A small network was shown many inputs. Here are its activations along a few directions, one row for each input.
In each table, some parts of the input vary, and every possible input appears once, in random order.
Descriptions start from the smaller parts, as in this example, which fits no table here: one of 8 places around a ring, together with either a single point or (one of 2 separate values, together with one of 4 places along a line) or one of 11 places around a ring.
Shared parts are said once, and a part with two or three values counts as separate values.

Other details of the inputs vary at random and push rows far along two fixed directions, the same in every table; ignore that.

Rows:
r1: [ -2   9  21  -1  64  15 -11   2   6  -8 -23 -37]
r2: [-15   7  14  12  47 -30   1  -3  -3 -21 -14  -7]
r3: [ 17 -33 -41 -13 -57  -4  64 -22  16  14  16  32]
r4: [ 24   9  31 -36 -15  66 -11   9  16  54  -4   9]
r5: [  3   0  10 -19  60   6 -19  -8   4  -1  -4 -33]
r6: [ 10 -14 -48  -6 -77 -13  24  -8 -11  15  31  50]
r7: [ -5 -18 -43  22 -48 -28  36 -24   0 -11  31  42]
r8: [-17 -13 -13  58 -12 -57  54 -19   3 -32  16  26]
r9: [  2  -3 -43 -24 -39 -23  -2  -3 -18   0   3  25]
r10: [ -8  10 -13  -9   7 -20 -10  -5  -4 -10  -1  15]
r11: [  6 -15 -35 -41 -47 -27  58 -10   5  10 -19  53]
r12: [-11  20  18  35  29 -28 -26  14 -14 -42 -27 -39]
r13: [ 12 -17   3  -4  14  22   4 -12  11  18  25  -4]
r14: [ 12   9  16 -28   1  50 -32   6   9  42  24  26]
r15: [ -6 -19 -42  21 -31 -61  56 -23  -2 -42 -20 -14]
r16: [  8  -4  11 -16  13  42 -33  -3   8  29  29  -3]
r17: [ 24  -3 -11 -80   2  36  -8  -5   5  45   2  28]
r18: [-25   8 -18  33  -2 -63  -7   3 -21 -39  -8   5]
r19: [  1 -15 -48 -34 -29 -21   9 -21  -3  -1  10  24]
r20: [ 10  13   9 -81   6  47 -48  10   1  53  -3  39]
r21: [  6   5  32  11  29  34   1   6  18  16  -2 -10]
r22: [ 19  -4 -26 -75 -23  30 -39   6  -9  40   6  12]
r23: [-13  13   6   4  45  -5 -36  -2  -7 -15  -3 -19]
r24: [ -7  -7  -2  14  46 -16  12  -9   7 -27 -20 -43]
r25: [  1  -4  -3  24   4   4 -27   2  -5  -1  25 -18]
r26: [ -7   2 -19  12 -21 -43  38 -10   0 -26 -28  -2]
r27: [-17   3  41  61  48  -6  12   5  12 -20  -9 -21]
r28: [-37  10  38  35  24  28  -9  34  -5 -19  16 -47]
r29: [ -7 -12 -50  26 -54 -72  43 -13 -18 -55 -12   8]
r30: [ -7  12  55  34  33  26 -14  13  10   6 -16 -26]
r31: [ 17  13  13 -25 -11  45 -42  17  -2  44  22  19]
r32: [  7  -1  -6  29 -45 -17  16   4  -3 -12   6  13]
r33: [-21   6  24  53  28 -12 -15   0  -1 -18  14   1]
r34: [  5 -15  -9  17 -14   4  42 -10  13   1   7   9]
r35: [ 23  -1  26 -46  21  70 -22   2  13  55  24  12]
r36: [-15  14  16  28  65 -30  -6  -4  -1 -33 -12 -30]
r37: [  7 -12 -43 -33 -44 -29  59 -16   9   1 -15  39]
r38: [-21  18  27  42  36 -36 -29  17 -17 -46 -31 -35]
r39: [ -4  17  36 -13  32  15 -20  13   3   9 -38 -20]
r40: [  5   0   4  -7  15   1 -30  10 -10 -16 -17 -41]
r41: [ 36 -11  19 -61 -24  84 -13   3  17  69   3   1]
r42: [-13   6   9  45  -3 -20 -15  10 -11 -11  15   6]
r43: [ 19 -17 -37  -5 -86  -9  37  -6  -5   3  16  39]
r44: [-24  23   8  47  44 -43 -39  10 -20 -44 -11 -35]
r45: [ -2  12  19   1  34   7 -10   2  -1  -8 -30 -39]
r46: [ 26   3  34 -37  -2  78 -19   9  14  54  -2  -4]
r47: [-34   5 -11 -26 -16   0  13  27 -15 -18  -2 -14]
r48: [ 18 -25 -38  -1 -80 -14  34 -11  -2  -1  19  24]
r49: [-12  10  37  65  15 -15 -16  14  -7 -30  -6 -24]
r50: [10  5 22 -8 18 32 -4 -2 13 27 20 11]
Description of these inputs: one of 2 separate values, together with either a single point or (one of 4 places along a line, together with one of 6 places around a ring).
The inputs of r40 and r48 match in every part but the choice among 2 separate values. If r11 is changed in the same way as r40 into r48, which row does it become?
Answer: r27
The inputs of r30 and r39 match in every part but the choice among 2 separate values. If r8 is changed in the same way as r30 into r39, which row does it become?
Answer: r2
A walk changes only the place on the line of 4. It starts at r8 and steps to r50. List the rest of the walk in order.
Answer: r35, r13
A walk changes only the place on the ring of 6. It starts at r23 and steps to r9. List the rest of the walk in order.
Answer: r29, r45, r1, r17
Which other rows does r14 become when the choice among 2 separate values takes its other values? List them by row number.
Answer: r10

Rows:
r51: [ 21   6 -21 -93 -13  28 -38  -3  -7  40   7  29]
r52: [  6 -25 -32  32 -37 -33  54 -23   6 -20  17  25]
r53: [-22  10  28  65  26  -8  -3  16   1 -34   0 -49]
r54: [  1 -24 -26  26 -39 -36  67 -13   6 -18  13  21]
r55: [-13   8  12  70  22 -11  -6   0   0 -37   5 -38]
r56: [-39   9  22  61  54 -20  -2   0   2 -31  14 -16]
r57: [  2 -18 -61 -24 -38 -61  44 -14 -13 -21  -5  36]
r58: [ 18  10 -15 -86  -1  29 -17   2   1  47 -12  35]
r59: [ -3 -16 -30  24 -47 -32  62 -15  -1 -19  14  10]
r60: [  3   6  33  13  35  38 -18   2   7   7   8 -34]
r61: [ -2  14  34  16  23  36 -22  21   4   6   2 -35]
r62: [-12  -5 -45  -7 -17 -58  45 -20  -1 -21 -20  21]
r63: [ 32 -14   7 -52 -19  59   6   0  17  51  15  30]
r64: [ -4 -10 -18  32 -63 -38  59  -2  -4 -21   0  27]
r65: [ 31  -4   6 -59 -63  57   6   8   8  56   7  51]
r66: [ 16   6 -18 -90 -20  34 -28  15  -6  43 -17  13]
r67: [  2  12  40  19  46  36  -9  -1  17  13   1 -17]
r68: [ -6 -15 -62 -20 -43 -61  47 -19 -15 -25 -13  14]
r69: [ 27  -2  -2 -39 -37  56 -23   8   5  51  20  24]
r70: [ -4 -23 -40 -10 -21 -56  50 -20   1 -36 -29   4]
r71: [  2   5  38  27  40  26 -30  -2  13  24   8 -13]
r72: [ 17   0 -13 -93 -26  40 -19   9   2  37 -30   8]
r73: [ -5 -18 -35  45 -61 -43  31 -13  -2 -16  19  18]
r74: [  3   0  32  22  30  28 -38   1   3  17  15 -29]
r75: [ -3  14  52  18  19  31 -22  28   2   7  -7 -22]
r76: [-22  11  27  11  30  32 -43  21  -4   3  18 -20]
r77: [ -4  28  20 -18  38  -3 -64  14 -15 -10 -15 -12]
r78: [ -7 -17 -29  26 -49 -33  61 -12   1 -20  15   9]
r79: [-20   5  27   6  40  30 -34  10  -4   5  21 -21]
r80: [ -5  13  21 -24  52  13 -18  -3  11   1 -40 -28]
r81: [-21  14  23  27  40 -36 -15   8 -11 -48 -52 -49]
r82: [-20  10  34  67  48 -12  16   2  12 -26  -1 -33]
r83: [-18  12  31  70  51 -15  18  -2  10 -29  -3 -34]
r84: [ -9   0 -59  -4 -40 -63  11 -13 -16 -36   3  24]
r85: [ -3  17   8 -26  51   5 -43  10 -15  -3 -14 -33]
r86: [ 25  -6  16 -34 -44  45 -26  11   2  56   9  36]
r87: [-10  11  32  80  27 -19 -19   6  -7 -35  -1 -31]
r88: [  3  -1  10 -49 -37  47 -18  20  -4  45  17  46]
r89: [ 39 -21  -9 -55 -37  52  -1  -5  12  61  25  47]
r90: [  2 -11 -24  37 -61 -36  46 -12  -4 -23   5  32]
r91: [  2 -33 -29  39 -43 -44  43 -22   4 -12  22  28]
r92: [  2 -17 -37  30 -45 -30  49 -25   0 -20  18  15]
r93: [-14  -4  32  63  44 -13  12   6   8 -33   3 -40]
r94: [ 17   8  -5 -86 -21  27 -26  18 -10  41 -27  23]
r95: [  4  13  34  21  47  36 -17  -4  15  14   3 -14]
r96: [ -1   5  16 -25  58   5 -30   9  -3   0 -24 -32]
r97: [ -3   8  17 -30  46  13 -27   1  -2  -7 -36 -48]
r98: [ 18  13 -15 -85  -2  28 -30  -6   5  45   2  43]
r99: [ -5  23   6 -20  42   5 -52  20 -17  -6 -19 -31]
r100: [ -3 -13 -54 -10 -24 -66  24 -22  -9 -33   6  31]
r101: [  7  11  33  26  45  31 -26  -2  12  18   8 -13]
r102: [-16 -33 -49  10 -56 -46  61 -15  -2 -18  31  53]
r103: [ 20  12 -10 -87 -23  25 -33  21 -16  39 -19  33]
r104: [-10   4  19  72  41 -14 -14  -7  -3 -33  13 -45]
r105: [-16  11  26  70  32  -5  -6   6   2 -37   1 -49]
The inputs of r70 and r72 match in every part but one. If r93 is changed in the same way as r70 into r72, which row does it become?
Answer: r53
The inputs of r103 and r58 match in every part but one. If r65 is changed in the same way as r103 into r58, which row does it become?
Answer: r67
What is each input in this table made of?
Answer: one of 5 places along a line, together with either a single point or one of 4 places along a line or one of 6 places along a line
List by row number the other rows that have the place on the line of 5 in common with r104.
Answer: r51, r59, r60, r68, r74, r78, r79, r85, r92, r97
